Each row below holds a small network's activations on one input, seen along a few directions.
In each table, some parts of the input vary, and every possible input appears once, in random order.
Descriptions start from the smaller parts, as in this example, which fits no table here: one of 2 separate values, together with either a single point or one of 11 places along a line or (one of 4 places along a line, together with one of 8 places around a ring).
Shared parts are said once, and a part with two or three values counts as separate values.
In the rows, 128 means zero.

Other details of the inputs vary at random and push rows far along two fixed directions, the same in every table; ignore that.

Table:
x1: [102 124  97 132  96 119 115  99 150 147 140 150  85 148 128]
x2: [139 113 123  82 116  80 147 193 104 125 156 159 164 172 131]
x3: [112 160 158 194 136 205  84 126 122  87  94  48 111 113  60]
x4: [127  79 103 134 136 125 116 111 150 103 119 123 100 130 149]
x5: [138  97 127 124 146 126 117  84 140 104 127 117  96 136 155]
x6: [101  79  99 137 111 119 122 111 149 125 125 143 100 127 144]
x7: [146  99 118 122 152 132 119  90 151 101 122 112  98 136 153]
x8: [120 109 102 158 108 115 121 108 127 160 109 143 106 114 183]
x9: [141 116 106 131 123 123 106  97 142 102 130 116  91 164 142]
x10: [115 171 237 116 149 169 134 169  76 126 134  96 183  94  54]
x11: [128 134 116 123 119 124 106  83 146 129 142 131  85 158 141]
x12: [144 129 108 118 163 144 125  79 162 121 118 121  96 133 147]
x13: [150 118  96 130 130 128 107 104 152  99 125 111  94 163 140]
x14: [118 116 114  88  98  86 152 198 112 143 154 170 167 164 119]
x15: [145 131 127  66 140 107 174 170 130 147 142 166 172 136 112]
x16: [138 118 128 137 163 153 120 104 142 101 111  97 111 125 131]
x17: [103  96  80 145  89 118 110 124 149 124 127 141  96 152 130]
x18: [148 149 108  74 119 103 162 184 131 148 145 166 167 162 100]
x19: [152 157 123 132 143 116 120  52 131 149 142 122 106 107 172]
x20: [147 157  97  80 129 109 165 183 135 150 138 163 167 162 102]
x21: [133 101 117  83 129 100 164 188 128 133 137 162 174 138 124]
x22: [103 117  84 160 107 145 111 143 151 120 111 119 111 139 106]
x23: [145 120 118 113 153 138 121  77 160 119 125 122  95 132 145]
x24: [123 123 133 138 120 130 102 110 125 108 136 109  98 153 130]
x25: [101 163 209 125 128 170 146 187  86 137 123 112 188  86  33]
x26: [129 136 109 148 116 125 127  86 131 173 112 148 100 112 176]
x27: [104 141 186 215 122 182  87 122  85 129  85  70 121  68 115]
x28: [137 128 121 151 132 116 130  81 145 123 132 137 109 115 190]
x29: [148  96 134  73 143  87 160 180 109 119 144 157 172 147 138]
x30: [125 134 125 116 111  87 172 176 121 152 143 180 180 115 155]
x31: [ 98 106 117 125 117 123 127  87 148 146 137 150  90 122 139]
x32: [133 207 225 128 138 193 126 211  76 113 118  74 205 108   5]
x33: [106  76 122 137 126 116 112 104 134 113 132 129  94 128 156]
x34: [137 119 127 114 146 132 120  71 150 122 131 128  93 133 147]
x35: [110 141 109 155 108 120 141  90 153 155 131 162 108 101 164]
x36: [123 159 198 203 137 188  91 103  87 128  89  63 121  77 122]
x37: [102 150 183 208 123 171  87 101  88 118 111  55 125  51  96]
x38: [119 179 200 197 136 198  92  94  92 143  91  71 120  71 111]
x39: [ 90  79 108 137 108 116 120 111 144 132 133 146  98 125 149]
x40: [161 169 156  73 136 116 150 175 105 131 148 141 178 162  93]
x41: [119 119  89 127 139 138 135  97 166 138 118 140  98 125 133]
x42: [137 118  97  89 108  97 153 202 127 132 140 160 171 164 112]
x43: [122 150 181 142 121 164 121 224  84  98 116  86 189 119  38]
x44: [113 126  89 133 100 125 117 100 155 139 131 146  88 149 121]
x45: [140 158 109 137 141 156 109 104 152 117 117 106 103 147 111]
x46: [155 136 122 140 143 108 117  59 125 132 139 110 106 110 182]
x47: [143 132 138 111 128  85 168 175 111 136 144 168 183 119 163]
x48: [158 169 149  90 143  99 173 145 120 150 151 170 180 124 163]
x49: [152 115 115  80 120  84 150 197 108 118 147 156 170 174 123]
x50: [154 108 117  80 160 102 164 188 121 118 131 148 176 145 133]
x51: [154 115 160  63 154  89 161 158 104 124 156 150 167 152 148]
x52: [130 106  72 144 126 126 110 127 153 105 116 120  98 158 138]
x53: [108  91  83 141 129 131 127 119 160 125 114 136 105 126 141]
x54: [121 118  97 148 108 101 123  89 131 150 135 133 111  99 167]
x55: [ 94 179 174 196 114 179 104  87 102 151 116  81 121  48  81]
Each input here is: one of 5 places around a ring, together with either one of 3 separate values or (one of 2 separate values, together with one of 4 places along a line).
- The inputs of x41 and x16 match in every part but the place on the ring of 5. If x55 is changed in the same way as x41 into x16, which row does it become? => x46
- The inputs of x38 and x26 match in every part but the place on the ring of 5. If x40 is changed in the same way as x38 into x26, which row does it become? => x44
- Change only the choice among 3 separate values in x47. List by row number the other rows that result. => x27, x37
- Change only the place on the ring of 5 in x14. List by row number the other rows that result. => x1, x2, x11, x24
- Change only the place on the ring of 5 in x21. List by row number the other rows that result. => x4, x7, x15, x23
- Change only the choice among 2 separate values in x43. List by row number the other rows that result. => x4
- A walk changes only the place on the line of 4. It starts at x24 and steps to x9. List the rest of the walk in order. => x13, x3

Table:
x56: [113 137 158 163 115 149 112 155 100 119 118 103 143 113 101]
x57: [116 140 163 135 142 166 120 140 123 110 118 100 137 115  81]
x58: [106 131 156 168 117 153 107 138 108 110 121  94 133 100  95]
x59: [145 153 161 141 151 143 121  90 117 131 124 109 121 103 140]
x60: [138 162 149 107 117 119 152 188  99 146 136 144 185 134 102]
x61: [125 146 134 156 123 152 106 121 125 116 117 100 113 132 114]
x62: [130 133 164 149 137 135 123  99 107 133 124 115 128  90 153]
x63: [158 110 102  80 134  77 163 171 122 137 138 172 168 160 168]
x64: [146 149 124  85 125  95 164 178 111 146 153 161 180 142 121]
x65: [138 169 169 104 129 129 165 219  90 147 129 139 209 120  82]
x66: [ 99 115 113 153 121 148 110  87 158 126 118 126  87 114 125]
x67: [138 125 155  90 139 113 157 197  95 134 135 144 187 132 109]
x68: [104 147 158 134 119 148 129 146 118 130 134 121 142 114  83]
x69: [144  78  57 109 130  79 135  95 165 124 138 163  96 154 201]
x70: [108 125 166 136 123 142 124 150 109 114 128 113 143 117  92]
x71: [151 109  69 111 128  94 122  85 165 122 141 142  88 163 177]
x72: [111 112  98 148 119 139 114  89 154 138 119 133  84 123 140]
x73: [103 107 145 151 127 151 115 122 131 110 116 111 116 108 110]
x74: [125 126 130 137 138 151 114 116 133 120 114 106 112 129 111]
x75: [116 118  97 137 109 126 114  91 149 141 129 140  88 136 144]
x76: [159  98  57  99 140  88 135  86 174 123 136 155  93 165 191]
x77: [113 136 126 150 122 143 127 125 135 130 119 118 127 106 110]
x78: [104  98 115 170 110 144  91  82 142 118 117 109  73 122 139]
x79: [125 134 123 160 132 155 107 111 136 115 107 100 105 126 122]
x80: [156 125 109  82 136  98 143 138 129 134 145 149 131 167 142]
x81: [114 128 137 145 128 155 103 100 141 110 125 104 100 130 107]
x82: [173 145 119  57 147  64 182 135 122 172 159 186 170 141 192]
- Describe the family of inputs behind these rows. => one of 3 separate values, together with either a single point or (one of 2 separate values, together with one of 4 places along a line)
- The inputs of x58 and x64 match in every part but the choice among 3 separate values. If x62 is changed in the same way as x58 into x64, which row does it become? => x82
- Change only the choice among 2 separate values in x69. List by row number the other rows that result. => x58
